A small network was shown many inputs. Here are its activations along a few directions, one row for each input.
In each table, some parts of the input vary, and every possible input appears once, in random order.
Descriptions start from the smaller parts, as in this example, which fits no table here: one of 6 places along a line, together with either a single point or one of 11 places along a line or (one of 2 separate values, together with one of 8 places around a ring).
Shared parts are said once, and a part with two or three values counts as separate values.
In the rows, 128 means zero.

Other details of the inputs shift rows strongly along two fixed directions, in all tables alike. That doesn't count.

A family of inputs:
R1: [104 155 135 143  79 118  96 125 161  83  85 166 101]
R2: [136  85 130 146 158 134 187 161 118 128 141 124 113]
R3: [126  93  83  73 142 222 137 180 124 128  81 120  99]
R4: [104 114 144 117 141 142 105 125 108  81 133 121 139]
R5: [138  89 115 105 169 126 139 110  95 142 165  73 179]
R6: [115  94 119 122 138 136 151 195  83 117 103 166 128]
R7: [121  97 114  88 164 153 140 161  77 135 141 111 173]
R8: [133  84 104  82 183 159 142 157  74 150 137  98 169]
R9: [115 162 153 166  93  98  96  60 188  93 136 119 116]
R10: [145 184 160 179 101  56 119  88 145 138 146 166 159]
R11: [146 109  77 114 135 174 173 215 120 167  79 169  30]
R12: [137 103 105  93 148 185 133 156 147 127  95 116  93]
R13: [143 143 112  88 123 132 113 131  89 161 141 125 206]
R14: [132 133 104 132 114 138 160 132 157 171 133 130  71]
R15: [135 117 117 111 133 159 111  76 161 126 150  64 135]
R16: [107 105 130  78 147 156  97 120  94  91 138 108 161]
R17: [114 178 172 192  74  86 104 109 188  76  85 169  84]
R18: [130  40 112 119 172 182 179 187 124 114 110 131  69]
R19: [145 166 121  90 126 121  88  61  89 164 184  68 252]
R20: [139 191 173 217  77  28 134  73 170 130 149 181 144]
R21: [113 155  96  77 110 151  88 116 110 177 138  95 149]
R22: [134 125  86 124 120 151 157 157 141 178 118 138  65]
R23: [153 163 130  97 149 113  99  79 108 161 168  91 219]
R24: [105 142 195 175 114  65  87  50 160  74 173 109 145]
R25: [112 178 127 144  81 104 108 122 139 146 113 147 102]
R26: [132 133  91  94 136 161 133 163 121 178 106 126  93]
R27: [155 148 151 213  84  68 185 133 160 133 128 199  91]
R28: [116 106 176 200 119 112 153 184 153  72  85 195  44]
R29: [139 139 146 100 172  94  96  56  99 128 186  42 231]
R30: [115 111 161 163 136 117 128 161 137  72  93 172  81]
Each input here is: one of 5 places around a ring, together with one of 6 places along a line.
The inputs of R26 and R23 match in every part but the place on the ring of 5. If R14 is changed in the same way as R26 into R23, which row does it become? -> R27
Change only the place on the ring of 5 in R10. List by row number the other rows that result. -> R11, R12, R28, R29

A family of inputs:
R31: [118 151 165 162 108 105  98  88 169  88 123 133 115]
R32: [126 112 124 113 153 134 126 126 101 137 156  96 150]
R33: [136 113 114 103 137 154 138 161 102 145 125 135 156]
R34: [110 136 167 168 109 100 107  92 163  76 131 132 124]
R35: [114 136 107  97 126 144 106 108 129 140 129  88 130]
R36: [148 128 106  96 140 161 131 156 106 153 117 133 145]
R37: [121 132 115  91 134 145 100 110 118 134 127  95 136]
R38: [150 118  89 105 140 154 159 151 128 171 128 119 118]
R39: [124 141 142 181  84 105 159 185 140 121  94 218  87]
R40: [147  82 115 141 157 151 194 204 109 135  98 171  94]
R41: [133 134 102 100 131 136 130 113 121 161 151  91 133]
R42: [130 132 157 189 111  88 154 143 145 119 117 168 115]
R43: [139  97 112 124 147 158 168 208 116 147  95 166  68]
R44: [121 102 124 103 140 158 115 105 135 113 141  97 140]
R45: [157 111 111 108 151 152 152 151 117 158 122 124 127]
R46: [135 159 105  97 118 134 108 103 125 162 152 101 170]
R47: [116 147 165 176 122  68 124 105 128 100 149 142 134]
R48: [129 119 121  98 141 164 107  99 140 125 131  96 131]
R49: [111 113 126 102 153 133 109 123 105 107 133 100 152]
R50: [159  91  90 122 144 171 187 205 120 163  91 173  71]
R51: [111 115 118  98 134 139 107 115 113 125 137  96 144]
R52: [129 192 150 158  87  76  92  79 145 127 142 145 161]
R53: [110 113 124 103 143 137 104 122 111 116 136  94 148]
R54: [114 152 156 172  99  76 124  97 135 119 150 141 124]
R55: [127 101 133 107 159 149 119 110 127  91 134  98 148]
R56: [136 139 135 106 136 123 119 106 101 128 146 113 193]
R57: [120 128 123  92 141 143  99 117 118 128 126  94 140]
R58: [133 121 141 203  95  96 182 180 150 121  95 211  65]
R59: [109 159 150 162  97 108 106  82 181 104 126 127 105]
R60: [125 167 154 161  99  78 117  94 144 128 138 142 116]
The inputs of R32 and R60 match in every part but one. If R34 is changed in the same way as R32 into R60, which row does it become? -> R48
What is each input in this table made of? -> one of 5 places along a line, together with one of 6 places along a line
Change only the place on the line of 5 in R49. List by row number the other rows that result. -> R40, R47, R55, R56
Change only the place on the line of 6 in R46. List by row number the other rows that result. -> R33, R36, R39, R52, R56
